A small network was shown many inputs. Here are its activations along a few directions, one row for each input.
In each table, some parts of the input vary, and every possible input appears once, in random order.
Descriptions start from the smaller parts, as in this example, which fits no table here: ring(5) and (point or (values(2) and line(4)) or ring(9)).
Shared parts are said once, and a part with two or three values counts as separate values.

Other details of the inputs shift rows strongly along two fixed directions, in all tables alike. That doesn't count.

Rows:
r1: [-66 -37  34 -23  15 -68  55 -17  -2  -1  -4   0  45 -10 -13  27]
r2: [-10  23 -22  15 -37  14 -22 -22 -36  -3   0  -3 -40  16 -65 -11]
r3: [ 75  27 -76  -7 -37  71  22  19  72  -1  -8 -17   3  12  17 -13]
r4: [  6  19 -29  25  -8  -2 -10   3 -42  25  -9  -2 -16  -9 -64  -9]
r5: [-60  13  50  -1  33 -12  -8 -14  -7  -4  -8   2   6 -10   4  -5]
r6: [ 15 -12  25 -11  36  -2  20  25  36   2  -2   1  39 -18  70   4]
r7: [-40   4  49  -2  -4 -21  11 -12 -30 -25   6 -11  -9 -16  25 -11]
r8: [ 13 -19  28 -23  15   4   4   8  41 -26  12   4  13   5  83   9]
r9: [-12  15 -17  22   2   6 -34 -10 -30  23  -9   9 -24  11 -74  -2]
r10: [ 22 -12 -24  10 -31  -9 -25  -4 -52   3  11   8 -32  11 -43   2]
r11: [-28 -10  48  -2  -4 -25   4 -10 -33 -22  11  -4  -5 -16  30  -3]
r12: [ 52  28 -49  -7   9  55  27  30  90  14 -17 -12  34  -4  41  -9]
r13: [ 11  -5 -27  17   7  -5 -41   1 -31  29   0  16 -21  14 -66   9]
r14: [ 20  -6 -19  17 -37 -11 -18  -5 -62   4   8   1 -33   6 -47  -2]
r15: [ 70  30 -79   7 -10  58  25  34  66  25 -18 -11  21  -1   3 -10]
r16: [ 14  -6 -23  11 -26   0 -42 -12 -40   2  10  11 -42  24 -58   3]
r17: [-39  -7  51   6  31 -33  -1   1 -31   2  -1   2  13 -27  18  -1]
r18: [-49 -36  25 -23 -23 -56  56 -31  -6 -19   5  -6  22   0  -3  18]
r19: [-34 -20  53  -2  38 -41 -14   2 -31   3   5   9  12 -15  24   8]
r20: [-28   2  36  -9   3   7  -5 -17  12 -25   4  -1  -8   8  30  -6]
r21: [ 41   9 -62  16 -41  30 -31  -6 -14   9   4   4 -39  30 -67  -2]
r22: [-26  -5  31  -4  39  -6 -12  -1  15   1   0   7  13  -1  19   4]
r23: [-15  12  38 -18   3  11  33   3  38 -32   2 -18  18 -17  82 -13]
r24: [ 68  -8 -39 -13  26  36   6  37  77  15  -2  10  33   7  52  13]
Each input here is: values(2) and (point or ring(11)).
The inputs of r19 and r10 match in every part but the values(2) part. If r1 is changed in the same way as r19 into r10, which row does it become?
Answer: r18
Which other rows does r15 become when the values(2) part takes its other values? List them by row number.
Answer: r23

Rows:
r25: [-63 -16  55 -24  16 -54  13 -24  -8 -23   7   2   8  -4  36  10]
r26: [ 29   3 -34  -5  11  15  11  19  31  23 -12  -3  15  -3  -8   1]
r27: [  3  17  47 -16  20  49  -4   5  70 -28   7  -2  15   9  92 -17]
r28: [ 36   3 -68  -4 -27  21  14  -2  27   9 -10  -4  -8  17 -44   1]
r29: [ 11   6  -3 -10 -13  25  42  -3  55 -10  -4 -11  29   0  45  -4]
r30: [ 22   5 -14 -20  -5   6  36  16  41 -15   3 -14  22  -4  59   3]
r31: [ 14 -13 -12  22 -13 -26 -16  -1 -63  29   2   9 -16  -5 -73   6]
r32: [-43 -16  24 -11  18 -42  -4 -10 -16   0   6   5   9   1  -6  17]
r33: [ 41   2 -46  -1   5   2   4  20  25  27  -2   3  15   6  -8   7]
r34: [ 45   0 -71   5  -5   8  -1  18  19  30  -5   7   4  19 -39  16]
r35: [-33   8  20  -5   0 -22   5  -4 -39  -6  -5 -11  -7 -20 -21  -4]
r36: [-37 -19  79   3  30 -13 -28 -14 -40 -20   2   8  -5 -16  76 -17]
r37: [-42 -14  14  -6  15 -23  -4 -10 -15   4  -3  -2   2  -3 -33  10]
r38: [ 35  -4  20 -13   1  43 -17  16  45 -26  13   5  -5  18  71  -8]
r39: [-16  -2 -38   9 -18 -12 -14 -15 -43  13  -6   7 -25  10 -95   7]
r40: [  4   1  16 -26  31   9  41  22  62 -10 -10 -15  39 -20  78  -1]
r41: [ 57 -12 -58   3 -50  23  20   2   8   8   4  -1  -8  18 -23   4]
r42: [-40 -22  70 -12   9 -39  18  -3 -29 -23  10  -1  13 -26  41   5]
r43: [ 32  18  -7  -7  35  46 -21  16  53   0  -5   1  -3   4  43  -4]
r44: [-49   3  63  -3  40  -1 -29 -16 -31 -14 -11  -5  -9 -18  57 -23]
r45: [ 48  10 -80  -2 -46  17  11   2   6  16   4  -6 -14  20 -34   2]
r46: [-41   9  36   9   7 -21  14  -4 -24   3  -7  -4   9 -18  -3  -4]
r47: [ -7   6 -16  14   0 -34 -16   0 -58  25   1   6 -13  -3 -59   5]
r48: [-35 -11  -1  -3  -1 -38  -9 -16 -34  -2   8  12  -6   7 -41  14]
r49: [-20 -32  36   2  21 -38  -2 -11 -24   2   0  11  12  -1  -8  20]
r50: [ -4  15 -18  28  -8  -1 -63 -15 -80  15  -7   6 -43   5 -34 -13]
r51: [ 49   4   1   5  -1  36 -10  32  41 -21  16   1 -10  -7  54  -7]
r52: [ 57 -22 -69   4 -34  19   6   7  16  14   2  16   1  23 -51  13]
r53: [ 21  -4 -29 -23 -16   4  29   1  52 -11   3  -7  17  12  41   5]
r54: [-39   0  35  11  17 -23   3  -6 -18  13  -8   3  14 -12 -14   0]
r55: [ -5  -3  19 -21   7  11  47  -2  80 -17  -7  -3  41  -1  69   1]
r56: [-16 -19  29   8  -3 -34   0  -2 -47   3   5   1  -4 -14 -17   5]
r57: [-41  -3  21  15  15 -21   0 -11 -19  14  -5   8  10  -2 -31   6]
r58: [ -2 -20 -18  11 -47 -23  -7 -28 -56   3   4   3 -33  15 -71   6]
r59: [ 30  18  -8  10  10  56 -11   5  36   7 -13  -1  12  -2  58 -25]
r60: [ 49 -24  -9  -7  13   5  18  19  43  11   0   5  36  -2  32   9]
r61: [ 42   4 -71   5  -3  24   4  17  23  29 -16   2   1  14 -50  11]
r62: [ 63  20 -85   5 -43  19   5  23   0  21  -2  -4  -8   5 -44   2]
r63: [-31   2  16   3  18 -25  -3  -1 -42  13  -7  -4  -3 -15 -33  -2]
r64: [-24 -29  16   0 -17 -36   3 -25 -34  -6   9   9 -14   9 -30   7]
r65: [-16 -17  24   2 -16 -26  13  -8 -45 -14  11  -3  -9  -6  -6   1]
r66: [-49 -42  69 -14  27 -45   6 -14  -6 -14   9   7  24  -7  27  18]
r67: [ 31   8 -56  10 -41  28  21  -9  27   7  -7  -7   1  19 -38  -7]
r68: [ 48  30 -46  29  -3  58 -38   8  18  23  -7  10 -20  17 -33  -7]
r69: [-28  13  15  12 -14 -11  10  -5 -35   0  -2  -3   2 -16 -27  -7]
r70: [ 24  26  15   8  11  44  -3  21  56 -21  10  -6   4 -12  54 -15]
r71: [ 18   2 -21 -21 -11  22  35   1  47  -8  -5 -16  13   0  33  -3]
r72: [-41  14  52  -6  18   5 -42 -14 -28 -24   6  -2 -37   9   5 -16]
r73: [ 24  10 -11   1  11  21  28  20  47  17  -9   0  38 -13  26  -4]
r74: [ 68  35 -67  20 -29  37 -40  24   4   7  13  -4 -42   7 -34  -4]
r75: [-10  14 -27  13 -28 -10  -3 -14 -65   5  -4 -14 -33  -1 -79  -6]
r76: [ -5  22  -8  22   8  -6 -66  -7 -59  14   4  15 -49  13 -49   2]
r77: [ 11   0 -29   0 -10  21  22   4  43   5  -6   9  23   8 -10   4]
r78: [-54   9  81 -15  28 -19 -38 -14 -21 -36  17   4 -22   6  58  -6]
r79: [-10  -9  19 -17  23  14  37  13  83  -4  -6  -1  53  -4  63  11]
r80: [ 25  22  10  -8  22  38  -5  25  54 -23   8 -13  -8 -14  57 -14]
r81: [-45  -6  18  -9  -8 -24   9 -29 -21 -16  -3 -11 -12   0 -20  -1]
r82: [-18   4   6   3   1 -34  -2   2 -40   6   1  -2  -3  -9 -17   4]
r83: [-62   1  65  -2  10 -25  26 -17 -18 -26   3 -11  17 -18  32  -9]
r84: [ -7  -5  30  20  13  -5 -58  -7 -55   1   7  21 -36   8 -25  -2]
The inputs of r69 and r62 match in every part but one. If r59 is changed in the same way as r69 into r62, which row does it become?
Answer: r50
The inputs of r72 and r27 match in every part but one. If r63 is changed in the same way as r72 into r27, which row does it become?
Answer: r73
Describe the family of inputs behind these rows.
Answer: line(4) and (values(4) or ring(11))
Which other rows does r29 become when the line(4) part takes its other values? List them by row number.
Answer: r41, r45, r71
Which other rows does r31 become when the ring(11) part takes its other values? List them by row number.
Answer: r41, r42, r49, r52, r56, r58, r60, r64, r65, r66
Which other rows does r76 become when the values(4) part takes its other values? List them by row number.
Answer: r50, r74, r78

Rows:
r85: [ 25   6 -28  -5 -10  33  10   4  49  -3  -4  -1   8  14  11  -1]
r86: [102  13 -90   2 -15  62  -1  39  66  24  -5   2   8  16   3   1]
r87: [ 25  -6  -2 -15  -1  15  10  11  37 -14   6  -1   9   5  50   2]
r88: [ -1 -17  15 -39  13  -2  78  12  95 -17  -5 -12  67 -12  87  11]
r89: [-66   4  51   3   3 -33 -13 -26 -52 -18   5  -3 -21  -7 -17  -5]
r90: [-61   6  61  -2  31 -27 -12 -14 -30 -10   0  -1  -3 -15  15  -5]
r91: [ 96  -1 -87  -5 -29  59   6  24  72  14  -2   5   7  30   4   5]
r92: [  4  -6  43 -19  40   7  16  21  55 -17   4  -2  34 -17 106  -2]
r93: [-10  12  22  -4  21   6   6   6  17  -6  -4  -6  12 -14  41  -9]
r94: [ 53  25 -83  28 -58  36 -13   2 -28  21  -5  -5 -37  16 -90 -10]
r95: [ -8   0 -12  25  -5 -14 -47 -11 -64  22   1  14 -35  12 -83   4]
r96: [-37 -13  64 -14  17 -26   4  -8  -9 -28  10  -2   4 -14  65  -1]
r97: [-20   8  37  -2  21   2   6   3   6  -8  -4  -6  12 -18  42 -10]
r98: [ 36  15 -58  15 -11  33 -17   6  13  25 -10   5  -8  16 -46  -3]
r99: [ 44  12 -49  -4 -19  43  10   9  51   1  -4  -5   1  15   0  -4]
r100: [-1  8  5 -5 20 15 -1  5 28  0 -5 -1 10 -2 22 -3]
r101: [ -7  -5 -15  16 -25 -17 -36 -19 -68   7   7   8 -43  16 -76   3]
r102: [-51   9  31  14 -13 -29 -18 -26 -69  -9   3  -4 -32  -6 -44  -9]
r103: [-63 -30  66 -13  35 -63  26  -9 -17  -7   3   4  33 -21  26  17]
r104: [-80 -13  44   4  12 -66  10 -27 -66   8  -5   1   3 -17 -51   9]
r105: [-17  -7  61 -10  36  -7   6  10  16 -17   4   0  22 -21  79  -4]
r106: [ 18   0 -26  18 -36  -1 -22  -7 -55   7   6   2 -35   9 -55  -4]
r107: [ 24 -23 -34 -12 -21 -13  37   4  20   7   0  -1  23   6  -9  17]
r108: [ -5   3 -14  24  -6 -14 -46  -9 -67  20   2  11 -39   9 -82   2]
Describe the family of inputs behind these rows.
Answer: values(4) and (point or line(5))
The inputs of r103 and r88 match in every part but the values(4) part. If r95 is changed in the same way as r103 into r88, which row does it become?
Answer: r85
List by row number the other rows that have the values(4) part in common with r104.
Answer: r90, r93, r97, r98, r100
Start at r95 and move only the line(5) part, one step at a time. The first step leads to r108. Which rows follow, in order?
Answer: r86, r92, r105
